A small network was shown many inputs. Here are its activations along a few directions, one row for each input.
Each table varies a few parts of the input and shows all the possible inputs, shuffled.
A made-up example of a description, with smaller parts first: one of 8 places around a ring, together with either a single point or one of 9 places around a ring or (one of 2 separate values, together with one of 6 places along a line).
Shared parts are said once, and a part with two or three values counts as separate values.
In the rows, 128 means zero.

Other details of the inputs shift rows strongly along two fixed directions, in all tables alike. That doesn't count.

Table:
R1: [135 152 100 104 138  72  82 176 169 117 128 193 138 133]
R2: [132 129 108 135  87 126 130 150 101 116 124 157 131 133]
R3: [129 118 113 146  55 121 172 159  94 121 145 138 137 130]
R4: [128 133 104 124 104 120 115 156 115 117 121 162 130 138]
R5: [120 121 161 139 145 145 159  82 140 134 132  87 124 130]
R6: [138 141 103 110 115 105 102 153 124 120 122 150 134 130]
R7: [139 129 132 123 117 122 130 146 124 136 145 133 119 120]
R8: [124 111 126 137  82 144 149 125  92 124 126 123 132 136]
R9: [131 144 117 121 137 104 125 163 140 115 129 157 136 135]
R10: [138 129 145 129 136 133 127 127 125 136 138 111 119 123]
R11: [128 145 113 111 150 116  96 138 144 123 119 140 129 127]
R12: [143 140 128 117 145 123 105 150 141 125 138 141 123 124]
R13: [125 132 127 127 141 138 123 110 132 128 118 116 129 120]
R14: [142 109 130 134  55 140 169 155  88 123 146 144 119 104]
R15: [125 116 140 142 126 146 142  95 111 134 125 107 132 129]
R16: [114 119 150 131 161 150 132  83 129 135 120  79 120 129]
R17: [112 137 131 114 188 129  96 115 158 132 112 119 121 138]
R18: [109 108 152 148 150 142 155  84 146 145 139  85 123 127]
R19: [131 161 112  97 221 103  61 126 187 135 112 154 135 135]
R20: [143 114 136 146  69 143 156 142  95 133 138 115 124 118]
R21: [150 156  84  97 131  81  76 173 143 122 119 188 145 137]
R22: [122 132 133 125 135 111 123 121 153 134 135 131 132 131]
R23: [134 118 115 147  57 143 157 133  84 117 126 137 135 118]
R24: [127 126 137 130 155 136 123  93 133 137 120 111 133 128]
R25: [118 121 121 135  96 142 139 135 103 119 120 129 125 132]
R26: [122 128 144 122 179 140 117  83 146 140 117  93 128 125]
R27: [120 134 147 131 160 130 145 112 143 134 133 106 132 137]
R28: [120 114 144 142 130 151 144  93 110 133 124 101 128 134]
R29: [134 116 148 143 122 154 142 123 124 135 134 104 121 117]
R30: [122 125 123 121 121 129 123 129 119 125 121 122 128 137]
R31: [121 120 139 147 132 153 142  97 116 130 123 110 127 125]
R32: [138 114 142 131  90 140 162 129 104 140 145 123 115 110]
R33: [135 130  93 116  68 109 118 176 100 113 124 168 137 142]
R34: [139 147 113 112 136  95 109 159 155 113 126 169 134 135]
R35: [106 104 154 153 158 146 155  86 147 137 132  88 120 120]
R36: [123 125 118 139 114 117 146 154 125 119 135 142 134 127]
R37: [132 137 143 109 200 124  96 128 171 138 137 130 117 122]
R38: [115 129 137 128 156 142 122 106 134 128 118 104 119 127]
Description of these inputs: one of 2 separate values, together with either one of 4 places along a line or one of 5 places around a ring or one of 10 places around a ring.
Changing only the choice among 2 separate values turns R29 into R20. The same change can be made to R34. Which row results?
Answer: R5
Which other rows does R9 become when the place on the ring of 5 takes its other values? List them by row number.
Answer: R1, R34, R35, R36
A walk changes only the place on the ring of 5. It starts at R5 and steps to R22. List the rest of the walk in order.
Answer: R18, R3, R27
Which other rows does R10 become when the place on the line of 4 takes its other values? List them by row number.
Answer: R7, R20, R32

Table:
R39: [137 121 149 124 112 155 140  99  97 138 116  71 131 131]
R40: [113 107 114 156  68 163 155 102  86 126 110 132 130 118]
R41: [130 138 106 137 108  86 138 162 137 123 137 147 152 129]
R42: [142 102 148 143  83 172 162 156  92 129 146 118  93  83]
R43: [131 142 162 132 211 121 112  99 193 144 140 107 127 130]
R44: [102 134 137 132 150 117 150 115 166 114 129 117 131 129]
R45: [ 95 129 127 120 219 144  88 105 161 126 106 128 129 154]
R46: [110 101 139 156 122 133 171 102 132 141 143  89 128 126]
R47: [132 106 131 125  61 154 138 123  78 136 126  93 124 131]
R48: [109 133 126 118 150 134 102 130 117 131 121 116 115 154]
R49: [168 158  73  98  84  79  77 160 116 110 116 195 148 121]
R50: [120 123 131 157 120 163 156  73 106 121 102 110 137 117]
R51: [149 151 146 106 200 134  91 156 165 131 137 139 109  95]
R52: [135 150  96 117  91 110 111 179  91 108 122 153 133 154]
R53: [130 118 152 140 155 124 126 120 163 142 146 120 118 131]
R54: [142 133 140 101 187  99 109 134 171 153 153 150 121 138]
R55: [153 142 138 114 126 105 143 145 136 142 156 150 135 127]
R56: [124 108 135 132 110 155 127  67 107 144 119  95 124 108]
R57: [103 114 134 135  99 112 158 140 136 110 128 133 124 130]
R58: [135 149  74 120 103 102 105 194 111  90 107 196 152 153]
Changing only one part turns R42 into R51. The same change can be made to R45. Which row results?
Answer: R58
What do these inputs look like to the network?
Answer: one of 2 separate values, together with either a single point or one of 4 places along a line or one of 5 places around a ring
A walk changes only the place on the ring of 5. It starts at R39 and steps to R49. List the rest of the walk in order.
Answer: R50, R58, R52

Table:
R59: [124 172 111  85 238 114  35  66 185 135  74 122 142 141]
R60: [113 108 162 144 143 144 157  57 137 154 135  58 132 134]
R61: [ 83 109 163 145 173 156 157  89 141 132 125  68 119 149]
R62: [146 143  85 110 101 124  85 134  83 126 103 166 143 148]
R63: [144 134  97 118  83  80 118 149 134 132 137 179 148 127]
R64: [125 157  95 110 141  85 103 205 147 103 126 185 136 152]
R65: [140  95 157 158  57 157 184  93  89 137 144  98 117  91]
R66: [122 145  82 111 119  66  95 166 161 121 129 189 148 151]
R67: [152 137 110 100  80 107 106 194 103 128 145 161 118 133]
R68: [124 133 140 154 137 130 162 118 133 121 130 111 139 124]
R69: [159 159 108  80 131  92  75 206 131 128 143 178 120 140]
R70: [130 124 165 140 157 145 164  77 133 141 133  66 134 129]
R71: [142 125 109 133  67 123 144 186 108 108 140 180 121 110]
R72: [110 123 161 152 163 146 170  85 135 128 128  72 131 134]
R73: [108  93 134 173  42 144 203  97  88 122 138 108 134 118]
R74: [118 122 133 120 184 125 101 128 169 140 127 138 110 123]
R75: [115 127 136 136 162 163 118  38 110 143  90  88 145 155]
R76: [123 126 139 126 140 177 118  49  99 135  93  67 122 108]
R77: [134 129 171 117 221 151 103  92 174 152 137 104 108 104]
R78: [125 125 154 131 185 120 127  64 176 149 131 106 133 115]
R79: [131 138 141 134 153 141 130 155 137 123 133 133 118 119]
R80: [139  98 140 146  50 141 167 114  88 140 143 116 123 103]
R81: [105 120 154 118 221 141 100 102 178 147 128  89 106 139]
R82: [132 148 137 113 212 128  96 148 181 127 129 154 115 119]
R83: [165 129 126 131  61 140 144 180  93 119 149 161 118  98]
R84: [141 143  99 136  94  95 144 169 131 106 134 180 146 123]
R85: [123 136  92 126  88  83 120 164 132 115 134 163 143 152]
R86: [114 142 129 140 155 124 137 155 144 115 126 140 131 131]
R87: [132 150 143 106 246  97  89  83 214 150 130 131 143 125]
R88: [108 143 118 111 162 101 113 168 150 116 124 147 131 161]
R89: [131 114 135 139  60 127 174 114  93 133 138  98 141 139]
R90: [108 107 126 155  82 136 172 134 117 113 133 138 121 118]
R91: [103 135 102 123 138 143  93 121 121  97  82 127 137 135]
R92: [153 126 108 110  93 106  99 178 122 135 140 177 116 112]
R93: [114 147  70 114 138 106  65 169 119  99  89 196 152 171]
R94: [146 152 110  81 189  87  43 174 176 145 137 166 114 138]
R95: [148 146  81  99 135 124  61 159  95 128 108 178 132 143]
R96: [111 108 149 157  77 146 199 108  87 120 134  80 134 140]
R97: [143  85 157 163  21 176 196 119  60 132 149 101 104  84]
R98: [115 156  94 110 152 119  71 107 139 103  76 138 146 142]
R99: [117 140  85 114 132  80  95 181 161 114 127 200 132 142]
R100: [115 127 113 120 147 162  95 112 111 112  89 111 121 117]
R101: [154 116 131 132  16 133 176 158  58 123 150 119 127 125]
R102: [119 120 123 150  97 114 159 116 132 118 135 141 136 118]
R103: [128 134 140 125 147 139 132 156 128 120 134 124 114 130]
R104: [ 95  87 131 168  47 156 197 120  87 121 134 103 124 130]
R105: [102 116 116 140 107 122 140 148 127 117 131 129 125 147]
R106: [145 133 154 120 144 151 129 137 119 135 144 105 110 119]
R107: [158 115 124 142  30 127 167 151  83 121 150 150 132  98]
R108: [142 128 133 113 103 117 126 138 115 137 141 118 126 134]
R109: [140 132 176 134 184 169 130 105 140 146 141  83 109 106]
R110: [116 136 143 108 227 104  89  68 201 164 125 106 140 142]
R111: [150 136  95 101  89  81  92 172 133 138 138 179 135 128]
R112: [151 144 124 132 121 108 139 138 136 127 135 137 145 121]
R113: [132 116 149 137  85 136 179 103  96 135 138  83 138 138]
R114: [107 119 133 150 126 138 163 128 133 116 131 134 127 120]
R115: [152 154 119 111 177  91 104 132 180 132 133 160 147 123]
R116: [135 154  90 117 135  71 107 170 166 111 132 201 149 131]
R117: [134 128 115 117 120 170 102 105  85 126 102 104 115 102]
R118: [121 122  99 130 124 152 102 137  85 116  99 147 133 147]
R119: [149 128 147 131 103 140 153 129 104 131 144 101 124 119]
R120: [141 129 103 121  98 108 116 182 133 115 134 186 114 115]
R121: [100  99 175 144 152 175 164  91 121 140 132  56 105 133]
R122: [ 99 117 164 158 179 166 171  90 149 125 127  91 120 118]
R123: [117 120 152 126 136 150 146 138 115 128 135  99 112 138]
R124: [168 135 114 127  67 115 139 171 109 119 146 168 134 105]
R125: [143 144 165 123 213 139 111  95 169 147 136  94 123 114]
R126: [122 140 101 121  98  85 128 164 128 113 131 155 145 157]
R127: [119 102 170 130 173 163 127  79 142 164 136  73 105 113]
R128: [109 121 108 153  83 152 138  94  74 109  92 124 151 159]
R129: [122 112 165 130 162 146 130  74 141 157 138  68 117 125]
R130: [110 105 139 133 143 146 133 118 140 141 130 109 111 127]
Changing only one part turns R108 into R126. The same change can be made to R62. Which row results?
Answer: R128
Changing only one part turns R122 into R82. The same change can be made to R61. Which row results?
Answer: R121
What do these inputs look like to the network?
Answer: one of 6 places around a ring, together with either one of 2 separate values or one of 10 places around a ring
List by row number the other rows that have the place on the ring of 6 in common with R115.
Answer: R59, R60, R63, R70, R75, R78, R87, R89, R110, R112, R113
Which other rows does R67 become when the place on the ring of 10 takes its other values? List them by row number.
Answer: R69, R77, R83, R92, R94, R97, R106, R109, R127
Which other rows does R59 become when the place on the ring of 6 takes its other values? List them by row number.
Answer: R76, R91, R98, R100, R117
Which other rows does R96 become when the place on the ring of 10 takes its other values? List them by row number.
Answer: R66, R68, R72, R73, R84, R85, R102, R116, R126

Table:
R131: [123 123 150 122 157 132 130  94 163 142 134 107 113 107]
R132: [120 130 152 121 196 160 114 106 135 137 132  95 105 119]
R133: [123 124 138 135 106 130 159 144 131 117 132 129 117 110]
R134: [118 137  95 128 104 113 104 155 125 114 119 169 137 134]
R135: [123 117 144 130 142 162 130 112 109 138 135  99 102 112]
R136: [141 117 138 136  64 139 169 111 109 127 144 113 123 100]
R137: [114 149 129 129 178 133 111 107 148 123 111 118 140 134]
R138: [104 120 125 122 127 141 138 120 115 118 115 112 130 147]
R139: [136 127  83 128 101 108 104 149 120 121 112 171 141 124]
R140: [138 110 129 147  29 135 176 126  87 125 148 103 130 110]
R141: [120 114 137 133 146 118 125 115 145 146 140 109 128 136]
R142: [134 115 108 148  67 139 151 116  86 125 113 128 143 113]
R143: [115 119 126 130  88 144 161 121  87 114 117 106 134 144]
R144: [126 115 133 142 122 131 148 118 129 146 143 133 127 135]
R145: [104 127 139 132 173 142 110  79 146 141 113 105 133 128]
R146: [139 128 157 121 165 160 116 120 134 135 127 101 122 121]
R147: [112 114 145 148 105 139 167 133 123 123 136  95 119 117]
R148: [110 137 119 136 140 136 120 125 132 115 116 134 136 133]
R149: [137 140  86  97  81  90 105 163 105 119 114 170 144 150]
R150: [129 128 122 141 140 141 134  99 122 126 108 113 141 119]
R151: [123 126 128 148 152 151 139  96 127 120 110 102 136 121]
R152: [ 98 117 131 116 156 141 122 101 134 130 113 105 124 148]
R153: [141 133 133 116 154 107 113 118 152 134 140 154 134 124]
R154: [123 139 130 136 140 136 128 101 124 126 113 113 143 128]
R155: [111 118 120 112 122 128 122 111 117 133 114 119 130 146]
R156: [161 152 104 106 106 111 100 176 101 126 133 163 124 122]
R157: [123 137 118 105 140 117 118 120 122 125 111 122 140 150]
R158: [120 143 145 122 218 110 106 121 180 139 132 107 133 147]
R159: [138 146 106 113 118 100  92 138 128 121 113 159 133 146]
R160: [129 133 133 136 119 134 132 107 112 119 114 113 130 140]
R161: [114 107 155 142 153 137 150 107 141 134 136 123 118 119]
R162: [133 139 106 109 116  91 109 176 156 119 132 178 119 116]
R163: [125 134 125 140 103 135 137 128 107 107 117 126 129 142]
R164: [112 120 141 143 146 126 144 136 139 132 136 108 126 138]
R165: [150 122 127 141  27 131 185 147  88 111 143 132 130 103]
R166: [143 131 119 131  67 112 153 154 111 116 142 126 135 119]
R167: [133 136 147 123 165 152 121 118 118 134 132 102 114 118]
R168: [158 122 133 120  91 143 118 142 101 140 128 131 122 116]
R169: [124 139 115 118 173  99 102 156 170 140 135 172 128 148]
R170: [118 128 110 131 100 123 113 142 118 111 118 150 124 142]
R171: [140 153 107 112 120  86 113 183 148 114 134 156 135 130]
R172: [123 128 137 128 158 117 135 142 148 122 134 152 125 127]
R173: [117 118 140 150 123 141 168 133 123 133 140 126 125 137]
R174: [114 121 134 132 134 136 115  96 127 130 115 116 121 140]
R175: [135 124 131 129 131 111 125 122 137 140 143 116 139 138]
R176: [128 110 140 135 119 125 143 117 127 133 142 140 126 116]
R177: [117 118 117 147 130 151 140 113 120 115 113 120 133 121]
R178: [132 118 147 123 144 162 121 132 127 130 130 112 116 120]
R179: [143 114 142 121 127 152 113 125 120 144 128 118 113 117]
R180: [142 123 122 123  95 141 124 141  89 137 136 131 108 111]
R181: [126 133 103 118 133  82  98 181 153 128 138 167 131 145]
R182: [135 111 139 150  88 141 171 109 104 142 147 119 135 131]
R183: [113 126 129 142 117 144 134 120 116 109 118 121 123 141]
R184: [138 124 145 135 123 129 154 116 123 125 141 131 135 120]
R185: [141 144  90 103  95  76  93 185 149 124 140 177 131 127]
R186: [136 149 130 114 173 101 114 149 162 122 135 166 134 132]
R187: [143 125 143 126 127 154 129 106  98 148 132 100 111 110]
R188: [148 121 158 128 128 164 132 115 110 141 127  97 123 116]
R189: [147 150 103 111 136  77  99 174 149 127 140 161 146 148]
R190: [113 132 130 118 167 107 105 138 174 135 133 124 118 125]
R191: [137 155 131 106 175 100 109 148 177 120 127 149 126 121]
R192: [125 131 120 136 103 131 127 109 110 128 117 128 144 125]
R193: [140 123 128 113 139 139  97 151 135 132 129 141 115 122]
R194: [126 133 157 133 197 137 137  86 161 150 138 101 132 140]
R195: [126 131 141 142 139 134 157 126 132 134 139 122 132 139]
R196: [120 120 103 138 130 133 116 125 130 120 112 141 133 124]
Changing only one part turns R145 into R134. The same change can be made to R174. Which row results?
Answer: R170
What do these inputs look like to the network?
Answer: one of 6 places around a ring, together with either one of 2 separate values or one of 4 places along a line or one of 5 places around a ring
A walk changes only the place on the ring of 5. It starts at R195 and steps to R186. List the rest of the walk in order.
Answer: R191, R171, R158
List by row number the other rows that have the place on the ring of 6 in common with R142.
Answer: R136, R140, R149, R153, R159, R168, R175, R182, R187, R192
List by row number the other rows that have the place on the ring of 6 in common with R150.
Answer: R154, R156, R157, R160, R165, R166, R184, R188, R189, R194
